These are the activations of a small neural network, seen along a few directions. Each row is one input.
Each table varies a few parts of the input and shows all the possible inputs, shuffled.
Descriptions start from the smaller parts, as in this example, which fits no table here: values(3) and (point or line(11) or (ring(5) and line(6))).
Shared parts are said once, and a part with two or three values counts as separate values.
In the rows, 128 means zero.

Other details of the inputs vary at random and push rows far along two fixed directions, the same in every table; ignore that.
These rows show it; all are for the same input, with only those details redrawn:
[134  61 113 122 119 151 128 141 118 128 144 161 204 163 121 224  84]
[128  89 118 123 114 137 128 128 125 129 132 148 167 140 127 183 112]
[ 94 143 123 110  75  83 129  85 134 134  88 123  87  77 143  99 186]
[100 130 121 112  81  93 129  93 131 133  96 129 105  90 140 118 171]
[127  92 120 123 113 135 128 128 125 129 131 146 163 137 128 179 114]
[153 167 152 153 157 148 124 142 145 124 156 108  89 118 130  88 127]
[116 102 118 118 100 120 128 115 126 130 118 142 146 122 132 161 133]
[127  92 119 124 114 136 128 128 126 129 131 146 162 137 128 179 114]

Rows:
r1: [ 93 140 113 106 140  90 133 130 105 134  88 131 147 133 139 155 171]
r2: [149 162 162 155 155 133 136 147 145 121 128  97  90 114 111  78 127]
r3: [116  82 109 126 122 127 118 119 120 135 137 154 177 151 135 161 106]
r4: [119  94 120 122 102 124 131 126 127 128 115 145 156 126 128 173 126]
r5: [103 134 121 119 147  88 129 127 104 131  92 119 150 146 133 158 161]
r6: [120 102 118 109  99 119 135 127 121 124 113 141 140 127 123 160 136]
r7: [129  90 129 132 123 134 138 146 133 120 120 141 168 135 121 175 109]
r8: [147 159 144 153 161 139 116 125 131 132 155 106  95 131 124  68 119]
r9: [120 109 115 110 109 131 127 117 119 137 123 144 142 125 127 147 129]
r10: [ 93 126 112 114  87  88 120  84 125 137 102 133 111  97 147 102 167]
r11: [178 123 143 153 189 198 128 180 132 126 188 135 155 170 110 154  65]
r12: [137  70 108 112 120 150 125 138 111 125 145 156 184 166 122 200  96]
r13: [130  96 113 118 107 140 136 133 128 124 120 145 167 142 123 180  99]
r14: [104 131 117 100  81  94 132  98 124 129  97 129  98  99 134 115 173]
r15: [138 195 139 145 193 123 129 158 127 119 132  95 109 146 140 101 139]
r16: [ 97 139 122 109  76  81 125  75 124 139  84 116  87  86 133  91 181]
r17: [150 174 140 142 146 146 125 130 142 124 149 104  85 120 133  76 120]
r18: [108 113 110 112 108 119 125 106 116 139 121 146 137 122 132 125 135]
r19: [ 94 131 112 102  86 100 126  90 121 142  99 137 106  96 138 104 168]
r20: [155 171 143 145 151 152 130 139 145 122 149 107  91 124 128  88 113]
r21: [111 111 114 124 157 109 126 149 107 126 115 137 184 162 140 198 137]
r22: [153 162 159 154 157 140 131 146 143 122 135 101  90 119 112  85 123]
r23: [107 124 122 115  90 103 128 102 131 132 105 132 116 100 137 129 158]
r24: [176 109 136 155 201 191 117 179 124 120 207 137 170 198 115 144  51]
r25: [150 164 143 142 158 148 119 139 132 123 164 110  85 132 130  76 128]
r26: [124  92 124 114 112 124 142 144 126 118 112 141 157 134 115 167 120]
r27: [100 134 121 104  82  99 136 104 128 137  87 133 105  88 129 114 170]
r28: [ 91 148 110 104  72  86 127  75 130 135  87 123  88  87 147  86 172]
r29: [148 167 148 150 151 142 119 133 141 127 155 106  86 115 135  79 133]
r30: [148 149 135 141 158 146 119 138 127 124 165 118 104 141 130  86 118]
r31: [143 165 134 148 159 144 120 130 141 126 156 112 102 135 135  65 107]
r32: [153 167 151 150 154 145 141 154 152 114 134 103  98 118 121  86 111]
r33: [125  93 124 122 107 124 132 124 121 131 113 138 158 136 113 171 118]
r34: [173 129 150 150 178 176 133 184 136 111 172 123 137 160 109 140  82]
r35: [150 158 146 155 162 153 116 139 137 127 168 113 101 131 135  89 117]
r36: [127  98 117 118 109 135 140 136 130 120 114 143 165 137 121 175  99]
r37: [ 89 146 106 105  75  82 127  72 128 135  88 125  92  89 148  79 169]
r38: [144 155 144 154 166 137 115 127 133 133 156 108 102 137 123  65 115]
r39: [156 159 153 152 159 148 126 138 136 127 151 104  95 129 115  92 117]
r40: [124  87 116 123 117 133 121 115 114 136 130 143 164 149 121 165 107]
r41: [117  80 105 115 125 137 123 126 113 139 138 161 184 156 124 165  98]
r42: [150 163 156 147 161 148 140 160 145 122 137 111  98 114 114  85 123]
r43: [138 187 143 141 198 119 126 166 119 118 139  98 104 150 136 103 155]
r44: [124  94 122 116 116 139 139 142 124 128 117 150 164 134 114 174 111]
r45: [102 125 127 117  87  94 135 109 136 127  88 129 112  91 133 124 163]
What is each input in this table made of? -> values(5) and (point or line(8))
The inputs of r25 and r35 match in every part but the values(5) part. If r24 is changed in the same way as r25 into r35, which row does it become? -> r3
List by row number the other rows that have the values(5) part in common with r39. -> r2, r5, r8, r16, r22, r33, r38, r40

Rows:
r46: [122 145 130 126 151 117 122 133 109 125 132 114 111 134 125 109 155]
r47: [108 161 134 121  89  93 130  89 144 131  84 105  76  76 137  81 171]
r48: [ 81 154 117  95  83  64 129  80 118 140  70 118  77  81 146 100 219]
r49: [144 134 134 135 126 153 128 136 139 124 154 132 115 118 136 127 127]
r50: [130 151 132 139 141 122 119 121 128 127 142 116 109 134 140 115 135]
r51: [114  85 106 103  82 114 123  97 116 133 120 153 143 126 129 152 130]
r52: [141 128 136 142 136 135 124 128 141 120 132 114 128 133 127 117 107]
r53: [143 137 129 146 144 140 114 131 127 129 153 122 125 143 140 128 113]
r54: [138 152 131 140 133 135 117 123 130 132 139 117 105 121 141 122 135]
r55: [140 146 141 138 146 125 134 139 133 126 123 112 127 131 121 130 130]
r56: [109  99 116 111 101 103 140 131 128 126  93 144 166 123 128 185 142]
r57: [116  68 114 107  83 120 135 115 118 135 109 152 159 138 106 160 106]
r58: [144 133 140 133 125 139 134 127 138 129 129 120 106 114 112 108 115]
r59: [ 91 164 122 115  82  81 123  68 132 139 101 114  62  69 154  38 191]
r60: [142 142 138 148 137 139 127 134 137 126 125 115 123 126 126 130 115]
r61: [141 142 139 140 123 136 137 123 139 125 128 111 105 111 122 104 123]
r62: [124 143 125 143 152 132 117 123 128 133 149 127 130 140 138 117 124]
r63: [131 120 136 132 129 140 130 129 133 134 135 130 125 128 107  89 106]
r64: [136 139 136 130 157 139 128 156 128 126 143 129 122 136 133 142 142]
r65: [128 176  97  92 137 142 157 154 129 111 109 127 126 145 135 103 100]
r66: [128 134 127 135 137 135 114 117 132 135 149 127 125 129 144 107 118]
r67: [145 117 134 144 148 151 129 136 135 128 149 130 137 137 113 104  88]
r68: [ 83 146 128  99  87  66 143 111 121 128  59 121  93  76 130 107 206]
r69: [122  83 110 102  86 130 126 106 117 134 124 156 151 127 125 173 124]
r70: [130 140 123 147 147 137 112 124 129 135 149 126 128 135 142 112 118]
r71: [148 135 139 148 161 134 129 148 132 120 137 113 142 152 120 129 110]
r72: [116  99 112 109 111 119 129 134 121 129 123 151 168 136 138 196 140]
r73: [105 130  67  63 101 134 149 132 109 117 104 160 165 156 146 163 111]
r74: [129 131 134 141 137 130 124 122 139 130 130 120 130 126 133 103 108]
r75: [153 117 137 128 134 166 124 141 125 133 164 136 124 142 111 130 104]
r76: [137 133 126 141 167 139 118 141 124 134 159 129 150 155 133 130 114]
r77: [115  88 109 128 103 117 126 116 122 127 105 139 172 142 126 179 109]
r78: [136 146 139 146 132 134 131 143 146 122 124 118 112 111 132 124 127]
r79: [ 95  96 112 110 119  95 132 122 104 132  89 143 171 136 117 152 140]
r80: [144 127 137 125 121 158 127 142 135 128 154 140 108 121 118 118 127]
r81: [ 96  96 108 106 121 105 123 112 109 139 111 148 165 144 136 157 147]
r82: [131 134 134 143 132 130 131 119 137 131 131 120 120 119 128  87 113]
r83: [139 146 131 138 157 129 117 137 127 126 151 115 124 145 131 122 131]
r84: [136 133 133 126 120 138 121 121 127 130 149 126  96 126 118  89 129]
r85: [127 156 131 136 136 129 123 118 130 127 137 115 107 122 136 125 145]
r86: [106  98 109  97 113 106 128 122  97 134 106 144 158 136 125 182 155]
r87: [144 141 141 134 133 150 120 140 139 122 153 128 117 118 144 129 125]
r88: [143 127 137 144 129 139 132 128 137 122 137 116 124 132 120 110 107]
r89: [144 131 144 140 164 144 139 169 133 118 134 126 139 141 119 149 120]
r90: [124 146 136 147 148 120 127 126 135 127 126 120 128 131 130 104 119]
r91: [111  93 114 124 110 109 133 116 121 125 106 139 173 146 125 181 113]
r92: [131 136 137 137 153 118 131 138 126 123 118 114 124 141 120 118 132]
r93: [111  94 119 121 108 118 136 121 121 125 105 139 171 139 124 195 115]
r94: [138 140 139 128 162 140 129 165 117 125 146 128 123 136 127 140 141]
r95: [148 129 141 144 133 155 139 147 146 119 141 125 125 119 121 128 109]
r96: [123  74 120 107  87 137 136 121 122 133 110 151 161 133 102 170 108]
r97: [148 124 131 138 135 147 124 125 127 127 160 125 124 138 136 118 111]
r98: [141 124 144 128 117 147 139 146 142 125 132 132 110 114 109 112 119]
r99: [135 135 131 134 160 130 120 140 119 127 143 121 125 152 129 129 133]
r100: [ 94  98 104 103 121 100 122 116  97 139 109 149 164 139 129 156 150]
r101: [137 126 128 133 138 143 118 121 129 136 156 137 120 131 128  99 111]
r102: [135 122 132 129 131 145 118 127 124 139 156 140 119 135 121  93 113]
r103: [109  96 116 119 102 112 141 130 130 124 103 147 165 127 130 194 125]
r104: [136 146 143 138 126 134 134 137 150 118 127 114 107 104 133 112 128]
r105: [137 135 139 131 117 138 138 134 146 120 127 125 103 100 116 107 128]
r106: [151 128 134 132 133 160 126 143 138 124 160 140 114 122 124 128 117]
r107: [135 136 142 136 158 119 130 150 114 120 122 113 128 143 114 116 129]
r108: [141 131 130 138 138 142 114 125 132 126 154 121 124 138 137 124 113]
r109: [133 153 138 136 138 133 125 139 138 123 144 126 110 121 143 131 141]
r110: [114  91 119 107 121 111 139 134 103 128  95 138 173 140 113 185 133]
r111: [140 138 144 136 158 132 134 149 127 126 122 116 128 141 117 135 126]
r112: [ 80 168 118 105  57  66 125  76 137 134  73 119  58  51 162  82 221]
r113: [125  83 110 110  90 135 128 110 116 134 130 152 162 134 134 182 119]
r114: [128 133 135 140 163 125 128 140 127 127 122 123 139 145 122 111 125]
r115: [138 131 134 148 166 134 128 146 130 128 139 124 156 152 122 126 103]
r116: [141 149 134 134 149 134 122 137 128 131 144 119 123 138 131 136 137]
r117: [131 137 131 153 147 132 122 129 136 130 130 120 133 132 130 108 107]
r118: [140 130 138 136 126 129 131 124 136 126 130 119 107 120 115  95 113]
r119: [139 144 133 133 131 141 118 120 135 130 144 118 107 120 138 120 130]
What is each input in this table made of? -> values(2) and (point or (line(4) and line(9)))
The inputs of r113 and r61 match in every part but the values(2) part. If r84 is changed in the same way as r113 into r61, which row does it become? -> r57
The inputs of r54 and r60 match in every part but the values(2) part. If r48 is changed in the same way as r54 into r60, which row does it become? -> r111
Change only the line(4) part in r66. List by row number the other rows that result. -> r87, r108, r119
Start at r107 and move only the line(9) part, one step at a time. The first step leads to r92. Which rows follow, in order? -> r71, r91, r77, r52, r88, r118, r57
Change only the values(2) part in r104. List by row number the other rows that result. -> r87

Rows:
r120: [123  93 115 128 148 132 129 142 110 129 128 147 191 163 119 180  93]
r121: [103 116 110 100  75 115 131  95 120 134 110 146 120 104 137 131 153]
r122: [167 164 159 165 179 164 126 167 148 113 169 106  99 133 126 109 109]
r123: [174 153 152 151 177 171 137 169 146 117 168 116 118 149 111 107  84]
r124: [ 98 164 117 106 113  81 133 102 121 131  86 116  93 103 136  90 174]
r125: [152 105 127 128 142 167 130 150 133 126 149 140 157 156 113 156  77]
r126: [148 140 141 151 145 156 129 130 137 128 153 121 115 133 120  88  97]
r127: [163 123 139 137 159 183 125 165 134 125 172 135 141 150 121 148  86]
r128: [104 153 130 110  94  90 140 109 135 120  84 116  82  89 130  88 167]
r129: [155 108 130 145 153 158 126 162 128 122 151 133 168 160 124 190  95]
r130: [137 129 124 127 123 148 132 123 130 127 139 130 121 134 122 114 105]
r131: [168 150 160 164 174 170 117 152 146 129 173 107 101 133 114  91 100]
r132: [110  84 113 107  81 122 123 106 127 133 112 152 159 122 135 182 129]
r133: [136  71 109 130 122 155 119 128 121 131 151 155 185 158 121 162  70]
r134: [169 143 155 167 171 175 118 145 138 128 184 113 108 144 115  95  91]
r135: [ 97 106 114 111  84  91 135 109 120 131  76 136 149 113 126 148 146]
r136: [139 131 122 126 125 148 119 127 129 130 157 134 112 125 135 106 121]
r137: [105  78 107 111  76 107 117  86 117 140 118 149 147 118 131 145 135]
r138: [144 198 151 140 168 132 130 148 138 121 138  93  66 107 137  62 161]
r139: [ 75 132 105 104  95  69 127  88 116 138  76 130 127 111 142 106 178]
r140: [ 92 110 121 108  91  80 130  95 115 134  81 125 131 107 134 140 175]
r141: [131  89 106 116 150 147 129 156 105 129 143 157 194 171 125 213 100]
r142: [101 110 107 108  68  98 119  80 126 137 115 140 116  99 148 124 156]
r143: [123 103 113 126 146 132 118 137 114 131 142 145 178 168 141 186 118]
r144: [171 152 151 162 196 169 124 171 137 118 173 108 130 156 130 134 101]
r145: [103  63 115 112  87 107 132 116 117 128  97 154 175 131 119 198 130]
r146: [156 179 158 149 167 154 132 164 144 114 155 107  77 117 126  83 131]
r147: [134 139 130 124 147 130 136 141 125 119 123 117 134 141 124 127 123]
r148: [109 142 120 121 123 100 123 111 120 132 110 126 120 115 144 136 161]
r149: [128 182 132 126 113 115 121  98 141 128 127 105  51  91 137  25 155]
r150: [145 110 125 128 143 156 132 164 119 123 143 141 167 156 120 185 105]
r151: [137  78 114 113 119 151 139 149 123 126 140 161 185 150 118 204 100]
r152: [115 113 124 120  99 108 140 113 135 132 100 135 133 110 123 126 133]
r153: [ 85 119 115 107  93  70 124  87 110 140  80 132 126 105 136 136 180]
r154: [104 179 123 114 129  95 124 115 123 133 113 116  82 108 149  76 186]
r155: [124  69 119 120 103 123 133 122 125 133 119 152 176 137 115 190 114]
r156: [125 162 133 124 122 111 136 129 132 124 103 108  97 113 125  97 148]
r157: [123 126 135 136 126 121 137 134 137 122 112 124 124 119 121 117 124]
r158: [131 102 133 135 126 127 126 138 120 130 122 132 155 142 117 168 120]
r159: [ 92 143 123 118 115  78 118  96 118 139  99 119 107 114 142  98 184]
r160: [130 164 144 143 154 119 134 134 135 124 119 100 101 115 128  78 140]
r161: [129 164 143 134 116 115 132 115 147 127 125 113  81  90 136  90 161]
r162: [173 143 149 163 170 186 119 152 140 124 193 120 121 151 126 121  82]
r163: [142 181 155 152 148 139 127 129 153 131 136  98  66  98 125  38 129]
r164: [ 91  97  92  93 106  97 131 112 105 132  98 150 175 152 134 172 137]
The inputs of r125 and r149 match in every part but one. If r127 is changed in the same way as r125 into r149, which row does it become? -> r136
The inputs of r163 and r120 match in every part but one. If r131 is changed in the same way as r163 into r120, which row does it become? -> r153
What is each input in this table made of? -> ring(5) and line(9)
Start at r121 and move only the ring(5) part, one step at a time. The first step leads to r130. Which rows follow, in order? -> r126, r134, r162
Change only the ring(5) part in r140. List by row number the other rows that result. -> r138, r144, r147, r160
